These are the activations of a small neural network, seen along a few directions. Each row is one input.
Each table varies a few parts of the input and shows all the possible inputs, shuffled.
A made-up example of a description, with smaller parts first: one of 4 places along a line, together with either a single point or one of 9 places around a ring or (one of 3 separate values, together with one of 5 places around a ring).
Shared parts are said once, and a part with two or three values counts as separate values.

Other details of the inputs shift rows strongly along two fixed directions, in all tables alike. That doesn't count.

A family of inputs:
r1: [ -4.8  30.8  -9.6 -39.6  40.5  30.6  13.0  -5.0 -10.8  63.6 -45.5   1.5]
r2: [ 15.9  22.5  13.3  20.1 -16.5 -29.6  -6.5  -3.5   8.3 -25.2  28.1  -9.8]
r3: [ -5.5   5.8   3.8  -9.2  -3.8 -34.8 -10.8  11.9  -9.9  -9.1  15.8 -24.3]
r4: [ 13.5 -10.3   3.5  20.0 -12.1 -31.6 -24.5   5.7  12.3 -14.8  16.4  -5.6]
r5: [ -3.9  28.1 -21.2 -28.5  -2.0  -3.6  15.6  11.9 -26.4  23.6 -13.2 -15.7]
r6: [ 19.9 -21.1 -12.8 -12.6  10.6  32.0  -0.5 -30.4  10.9  25.3 -25.5  22.6]
r7: [ -7.5 -49.0  -1.1  26.3  -6.9 -12.0 -18.7  -7.9   6.6 -45.4  12.8  22.9]
r8: [-14.0   1.3 -11.6 -24.4   3.9  33.5  24.9  -9.2  -0.1  46.9 -27.1  11.7]
r9: [ -5.7  35.6 -11.4 -24.5 -23.5 -17.7  28.7  26.7 -24.0  36.6   1.0 -33.6]
r10: [ -4.7  -0.5  13.6  27.6 -23.9   0.0   5.9  15.6   6.6 -29.1  17.5 -20.4]
r11: [  1.7 -70.6   8.3  29.6   5.0 -10.0 -22.6 -21.4  22.9 -53.2  11.0  29.1]
r12: [ 23.3  15.2  13.7  -2.9  -9.4  -4.0  -6.3   5.8   4.0 -11.2  20.1  -4.7]
r13: [  0.5  33.5  10.6   4.4   1.8 -28.2   8.8   4.5  -4.8 -19.9  17.3 -18.1]
r14: [ 13.4 -49.6   7.8  24.6 -15.0 -17.2 -28.4 -18.2  23.5 -36.3  16.1  18.5]
r15: [ -1.5   6.2  -0.3   3.5   3.0 -35.6  -9.1  17.1  -1.9  -9.7   9.9 -18.3]
r16: [ -7.1  -6.2  -4.3  10.7  33.4  52.5  10.8 -36.1   6.4   2.2 -21.5  43.9]
r17: [ 12.3 -14.2  17.1   9.1   6.8  -2.9  -3.7   3.7   5.4 -38.7  19.7   7.6]
r18: [ -0.6  -4.1  -0.6  -6.7  -9.7 -35.3  -2.7   8.7  -0.4 -22.2   8.5 -13.4]
r19: [ -7.1   2.9  -7.1  -4.4  25.8  64.4   7.1 -20.7   4.9   6.0 -33.9  15.1]
r20: [  3.7   6.2   7.8   6.8  -5.0  -4.3  -0.4  16.5 -10.2 -32.2  21.4   2.4]
r21: [  1.1 -32.0   8.2   5.9  22.4  72.2  17.6 -21.9  13.7  14.4 -13.8  46.6]
r22: [ 16.0  21.1  10.3   7.5 -17.6  -5.9 -10.6   3.8  10.5 -20.1   9.7 -27.9]
r23: [-14.6  44.2  -5.4 -14.7 -12.1 -19.8  16.2  33.7 -17.5  42.2   2.6 -33.7]
r24: [  4.3   6.6  13.7  15.5  -8.6 -19.0  -6.3  11.6   5.9 -46.9  15.4 -29.4]
r25: [  1.4  17.0 -21.3 -50.1  33.9  41.1  24.6 -18.8 -10.9  58.2 -46.7   4.0]
r26: [ -6.6 -20.5  -6.9   9.7 -13.4 -20.7  -7.1   4.4  -2.6 -31.6   8.1   7.4]
r27: [ -7.3  16.7  12.1  26.1 -17.2 -14.9  16.6   8.8  -0.9 -14.9  26.4  -6.6]
r28: [ -8.7 -68.5  11.2  42.5 -12.7  -0.7 -15.8  -9.4  15.1 -32.6  22.6  26.1]
r29: [-11.9 -61.3  -2.2  11.2  15.4  53.4   4.8 -35.3  20.9  13.9 -21.8  49.7]
r30: [-13.7  54.3 -15.9 -23.3  -0.4 -24.3   5.4  31.4 -26.9  29.6  -3.0 -32.5]
r31: [-17.5  48.5 -10.9 -31.9  -7.5 -23.9   2.1  25.1 -32.7  25.7   4.1 -34.9]
r32: [ 11.0  52.2   0.8 -19.5 -13.6 -37.8  -6.6  26.9 -13.7  32.3   1.5 -36.0]
r33: [-11.1  20.2 -17.0 -26.1  36.1  43.9   9.5  -6.7 -13.8  56.8 -45.8  19.5]
r34: [ -6.3 -42.9   1.7  18.8  21.9  47.2   3.8 -17.8  13.0  26.0 -26.6  43.1]
r35: [ 13.5 -23.9  -2.7   0.4  -8.7  -1.9 -12.7 -18.1  18.0  -6.3  -3.6  14.0]
r36: [  8.4   5.8   5.0  -1.6 -20.8 -35.2 -22.2   6.6  -1.3  -4.0  21.8 -20.9]
Description of these inputs: one of 4 places along a line, together with either one of 3 separate values or one of 6 places along a line.
The inputs of r30 and r23 match in every part but the place on the line of 4. If r20 is changed in the same way as r30 into r23, which row does it become? -> r21
Change only the place on the line of 6 in r25. List by row number the other rows that result. -> r1, r3, r11, r15, r18
List by row number the other rows that have the place on the line of 4 in common with r36. -> r2, r4, r6, r12, r14, r22, r32, r35

A family of inputs:
r37: [  5.7   6.8  -7.4 -29.2  29.1  51.5   7.6 -33.1   4.5  19.9 -27.1  25.0]
r38: [ 12.0 -15.4   9.8  27.9   8.0  -8.6 -19.4  -9.7  10.0 -37.1  17.9  19.6]
r39: [  3.5  58.4  -6.7 -43.0  20.2  18.7  15.0  -6.1 -18.4  41.0 -19.3 -13.0]
r40: [ 14.7 -79.7   7.6  30.1   7.1  15.0 -31.3 -29.0  31.9 -19.3  -3.6  45.3]
r41: [ -3.8  15.4   9.7   6.4 -11.1  -9.9   3.7  13.5  -0.6 -35.7  15.1 -22.0]
r42: [ -2.8   0.2   1.1  11.2 -21.5 -19.9   9.6  22.8 -10.7 -16.3  19.5  -7.2]
r43: [  9.9  57.2   0.0 -32.1   4.0  18.4  16.6  -9.8   2.8  54.2 -20.8 -12.3]
r44: [  3.5  13.7  14.5  17.6 -24.7 -22.5   0.1  19.4  -0.6 -28.2  30.5 -30.5]
r45: [ 12.7   6.5  -1.2 -13.4  18.0  42.3  11.9 -37.6  18.9  30.2 -23.0  18.4]
r46: [ -7.2 -42.7  -2.8  27.4  -5.0 -20.4 -14.9  -3.7   2.6 -32.9   6.9  12.1]
r47: [ 13.4 -78.9   2.9  23.7  10.2  15.7 -23.7 -33.8  30.4 -19.7  -3.7  39.7]
r48: [-10.1  29.0  -3.3 -24.0  -1.3  21.4  23.5   9.3 -12.6  56.0 -12.0  -2.3]
r49: [ -2.5 -33.5   7.4  26.3 -18.1  -9.2   4.1   2.6   5.8 -20.5  23.8  10.4]
r50: [  8.4 -55.1   9.1  40.2  15.0  49.9  -7.3 -26.8  28.0 -40.9  -8.4  39.4]
r51: [-11.0   9.4   6.4  20.4 -13.6 -39.1   3.2  29.0 -12.4 -20.5  29.4  -9.7]
r52: [-11.1  35.5 -15.4 -36.1  -1.4  10.9  10.3   7.3 -14.2  69.7 -26.2 -16.0]
r53: [ -2.9  30.8 -12.4 -49.6   9.6  -3.9   6.1   4.7 -12.6  34.2 -20.3 -20.4]
r54: [ 17.3  28.3   3.9  -0.6 -21.2 -31.0  -6.5  16.8  -8.6 -23.5  24.0 -23.1]
r55: [ -4.1  -6.4  -3.3  10.2 -31.7 -45.6  -8.1  18.1  -4.9 -10.6  22.3 -24.8]
r56: [-17.6  33.5  -9.9 -35.7   4.6  16.0  30.6   9.0 -19.5  34.4 -13.2  -8.0]
r57: [  2.2  31.5  16.2  11.3 -27.3 -23.0  -1.6  29.3  -4.5 -12.5  26.8 -34.6]
r58: [-12.0  10.4  -7.4  -5.1 -28.1 -51.2  -4.1  26.1 -15.1 -20.0  17.9 -31.4]
r59: [ 15.8 -75.0  -1.2  23.6  13.4  18.6 -24.7 -27.8  25.2 -29.0 -10.1  42.9]
r60: [ -6.4   5.1   2.2   2.6  40.3  59.2   8.0 -21.0  10.4  17.9 -29.7  23.9]
r61: [ -3.4  27.2  11.9  10.0  -7.5 -18.3   4.1  18.8  -7.6 -27.4  15.5 -28.5]
r62: [-11.5  16.2  -5.0   9.9 -16.5 -54.6 -10.3  29.3 -15.5 -10.4  18.6 -25.3]
r63: [-13.3 -12.2  -6.1  -8.6  27.9  46.6  21.5 -18.7  -4.0  26.8 -25.2  32.0]
r64: [  4.0   8.1   2.4  -4.9 -12.4 -55.7 -13.9  20.9 -11.0 -19.2  17.6 -28.0]
r65: [ -7.7  -0.7 -23.1 -25.4  18.3  41.8  10.2 -14.9  -5.1  48.5 -41.8  14.7]
r66: [  4.2 -23.7   0.3   9.0  15.6 -13.5 -20.4  -4.8   7.7  -9.3  -1.6  13.9]
What is each input in this table made of? -> one of 5 places around a ring, together with one of 6 places along a line
The inputs of r64 and r59 match in every part but the place on the line of 6. If r61 is changed in the same way as r64 into r59, which row does it become? -> r50
Start at r51 and move only the place on the line of 6, one step at a time. The first step leads to r63. Which rows follow, in order? -> r56, r42, r49, r48
Change only the place on the ring of 5 in r40. List by row number the other rows that result. -> r43, r48, r52, r57
Change only the place on the ring of 5 in r60. List by row number the other rows that result. -> r38, r51, r62, r66

A family of inputs:
r67: [ 13.2   8.3  21.8  44.9 -30.0 -29.0  -4.9  16.3   4.7 -78.8  53.9 -17.0]
r68: [  1.0 -49.4  -8.5   7.4  23.7  26.6 -13.6 -24.4   9.7   1.9 -26.0  36.2]
r69: [ -9.4  88.5 -14.8 -57.7 -17.3 -55.6  19.9  40.6 -40.6  48.9   1.2 -64.4]
r70: [ -4.7  -1.0  -4.8  -5.3 -14.7 -33.1  -7.4   8.5  -5.7 -12.4   8.8 -16.4]
r71: [  7.2  18.1  12.7  -8.6  25.4  64.1  23.3 -14.3   7.5   0.7 -13.1  15.3]
r72: [ -5.8 -10.8 -14.0 -21.0  20.5  28.3  -1.9 -14.7   0.7  28.3 -30.7  13.0]
r73: [ -5.2  56.7 -16.8 -53.8   6.4  -3.3  17.4  14.9 -22.4  76.5 -20.8 -23.3]
r74: [ -0.7 -15.6 -10.5 -15.3   9.5  24.1  -3.0 -11.2   6.5  32.7 -23.5  11.5]
r75: [ 13.7   3.6  28.4  52.4 -25.1 -30.0 -12.2   9.7  14.0 -79.3  44.2  -6.7]
r76: [  0.7 -12.7 -10.0 -18.2  12.6  22.1   6.1 -20.8   3.0  39.6 -24.4  18.4]
r77: [  0.8 -46.6  -3.8   6.9   2.6  19.3 -10.3 -26.8  16.4   2.5 -11.0  28.0]
r78: [ 10.7  29.5  25.9  30.6 -14.3 -32.4  -7.0  17.3   6.1 -51.0  36.5 -33.6]
r79: [ -3.7  12.6  -8.1 -14.7  -0.4 -29.2  -2.8  14.1 -12.6   9.6   3.4  -9.9]
r80: [-22.1 -29.1   7.3  41.5 -13.5   2.2  10.9  13.1  -2.2 -29.2  19.2  12.0]
r81: [  4.3 -52.2  -4.7  10.7  14.5  26.0 -14.6 -22.3  14.9   9.9 -17.6  36.8]
What is each input in this table made of? -> either a single point or one of 4 places along a line or (one of 2 separate values, together with one of 5 places around a ring)
Change only the choice among 2 separate values in r73. List by row number the other rows that result. -> r79
